A small network was shown many inputs. Here are its activations along a few directions, one row for each input.
Each table varies a few parts of the input and shows all the possible inputs, shuffled.
Descriptions start from the smaller parts, as in this example, which fits no table here: one of 8 places around a ring, together with either a single point or one of 9 places around a ring or (one of 3 separate values, together with one of 6 places along a line).
Shared parts are said once, and a part with two or three values counts as separate values.
In the rows, zero is written as 128.

Other details of the inputs shift rows strongly along two fixed directions, in all tables alike. That doesn't count.

Rows:
x1: [117 117 132 113 120 149 121 121 139 131 101 130]
x2: [122 156 147 119 116  95 136 161 170 156 144 134]
x3: [148 118 129 124 132 135 137 107 102 119 128 122]
x4: [134 132 128 124 135 146 127 119 132 137 129 130]
x5: [115 132 140 127 114 118 129 142 164 142 120 132]
x6: [120 117 139 132 111 144 116 115 102 113 114 119]
x7: [105  89 132 121 114 179 115 102 113 114  80 127]
x8: [101  93 116 120 105 166 113 138 124 120  58 150]
x9: [130 142 137 136 116 106 126 134 139 129 138 123]
x10: [161 164 132 150 150  93 120 133 122 128 199  97]
x11: [110  95 129 109 119 187 121  99 106 119  81 129]
x12: [136 156 134 111 117  90 156 153 189 160 129 152]
x13: [122 108 114 136 128 136 122 149 124 127 113 131]
x14: [115 120 140 132 117 135 120 128 129 125 119 121]
x15: [135 116  99 156 172 124 136 101  58  93 176 112]
x16: [136 135 134 126 118 113 146 130 146 149 131 143]
x17: [115 139 136 117 104 111 139 145 186 154 104 154]
x18: [159 135 131 153 153 136 106 104  63 100 185  82]
x19: [132  90 124 136 135 177 121  84  73 103 118 106]
x20: [143 151 134 121 123  91 142 144 170 142 140 134]
x21: [124 154 106 139 146  77 156 144 141 133 163 154]
x22: [123 138 104 132 159 106 144 130 112 122 162 137]
x23: [112 155 113 116 136  81 160 159 169 142 130 171]
x24: [150 116 105 143 151 131 116 133  88 110 153 103]
x25: [ 94 102 138 106 107 176 107 116 131 120  66 132]
x26: [111 113 140 115 110 144 141 131 150 153  97 151]
x27: [137 128 132 127 125 124 120 118 122 111 124 114]
x28: [ 89 131 113 113 136 142 133 139 147 137  97 174]
x29: [121  96 137 140 125 170 108  95  62  95 120  98]
x30: [ 99 135 144 108 107 144 115 145 180 149  84 152]
x31: [105 126 142 102 109 154 132 139 172 164  81 167]
x32: [172 160 130 150 147  73 132 130 113 114 199  91]
x33: [146 142 114 131 132  90 136 168 150 136 140 135]
x34: [157 150 126 140 150 112 124 123 131 130 175 110]
x35: [180 153 124 146 162  85 148 122 108 137 218  98]
x36: [130 113 126 128 121 150 131 104 111 121 112 127]
x37: [125 101 131 132 132 172 100  92  66  91 117  92]
x38: [133 123 129 138 123 131 117 110 112 111 127 112]
x39: [126 159 148 116 107  85 141 164 179 152 130 144]
x40: [129 122 113 131 136 144 112 149 126 129 118 133]
Each input here is: one of 5 places along a line, together with either one of 2 separate values or one of 6 places along a line.
Changing only the place on the line of 5 turns x1 into x20. The same change can be made to x11. Which row results? -> x12
Changing only the place on the line of 5 turns x2 into x18. The same change can be made to x35. Which row results? -> x31
Change only the place on the line of 5 in x15. List by row number the other rows that result. -> x21, x22, x23, x28
Change only the choice among 2 separate values in x24. List by row number the other rows that result. -> x22

Rows:
x41: [113 115 127 142 134 163  98 111 102 100 120 109]
x42: [156 176 131 145 153  55 140 158 134 145 227 100]
x43: [137 153 148 136 117  68 152 158 154 147 161 135]
x44: [100 100 127 126 121 170 112 110 106 112 104 112]
x45: [ 99 129 135 115 111 139 109 161 190 154  81 156]
x46: [ 94 129  98 115 136 113 148 160 150 140 105 166]
x47: [152 101 112 138 138 139 112 104  78  96 134  88]
x48: [122 131 138 109 128 136 135 126 171 155 110 145]
x49: [154  93 123 151 134 140 123  98  74 101 136  98]
x50: [114  97 135 145 125 161 123 103  95 114 125 113]
x51: [143 163 137 125 132  79 155 131 177 142 159 129]
x52: [ 73 138 150 102  99 143 109 165 182 150  66 168]
x53: [190 171 127 134 154  73 153 137 140 139 197 111]
x54: [ 79 127 147  90  84 127 129 162 178 147  59 164]
x55: [167 152 134 142 127  75 154 164 151 151 174 126]
x56: [163 165 120 151 142  52 147 148 144 129 211  94]
x57: [144 100 114 141 146 153 107 105  78 107 148  88]
x58: [108 101 102 113 153 165 138  99  95 102  97 157]
x59: [163 117 117 137 133 152 120  95  68 102 137 103]
x60: [118 115 142 108 122 159 123  91  97 102  92 127]
x61: [140 103 118 121 124 157 115 121  87 104 108 106]
x62: [141 171 139 127 117  70 147 144 156 149 163 138]
x63: [177 157 131 157 152  75 150 158 134 156 217 109]
x64: [143 117 120 146 129 144 122  79  75  93 143  98]
x65: [153 111 114 148 143 139  97 107  84  88 130  95]
x66: [ 78 136 151  97  90 145 129 142 176 164  72 174]
x67: [ 91 134 138 115  96 127 118 155 189 133  72 156]
x68: [166 157 131 163 138  54 156 142 140 134 212 104]
x69: [104 128 153 124 112 121 136 147 147 151 122 146]
x70: [112 134 144  92 114 152 136 144 181 163  86 163]
x71: [127 143 105 144 153  75 169 162 146 149 161 159]
x72: [147  94 126 155 144 153 119  99  75 113 150  96]
x73: [103 126 135 110 102 143 130 137 183 169  86 162]
x74: [ 98 105  93 130 147 160 112 125  91  93  93 152]
x75: [109 109 137 119 131 177 121  85 112 113 104 122]
x76: [137 123 127 142 139 136  98 108  67  79 136  98]
x77: [114 107  92 131 146 153 135 102  81 106 116 151]
x78: [134 114 123 133 137 172  94 125  94 108 118 114]
x79: [102 131 136 100  92 143 114 173 189 145  52 167]
x80: [ 99 131 140  98  94 157 131 151 182 172  71 173]
x81: [134 171 149 117 141  86 147 141 167 157 172 137]
x82: [168 161 130 128 143  72 151 134 170 148 169 124]
x83: [121 100 123 117 125 178 110 125  98 121 101 116]
x84: [140 105 119 132 121 155 117  90  95 110 107 115]
x85: [134 118 123 149 140 156 117  80  76 106 155  97]
Changing only one part turns x73 into x48. The same change can be made to x62. Which row results? -> x60
Changing only one part turns x84 into x65. The same change can be made to x66. Which row results? -> x52
Describe the family of inputs behind these rows. -> one of 5 places along a line, together with either a single point or (one of 2 separate values, together with one of 4 places along a line)
Start at x75 and move only the place on the line of 5, one step at a time. The first step leads to x85. Which rows follow, in order? -> x50, x44, x41
Change only the place on the line of 5 in x63. List by row number the other rows that result. -> x70, x78, x80, x83
Change only the choice among 2 separate values in x82. List by row number the other rows that result. -> x48
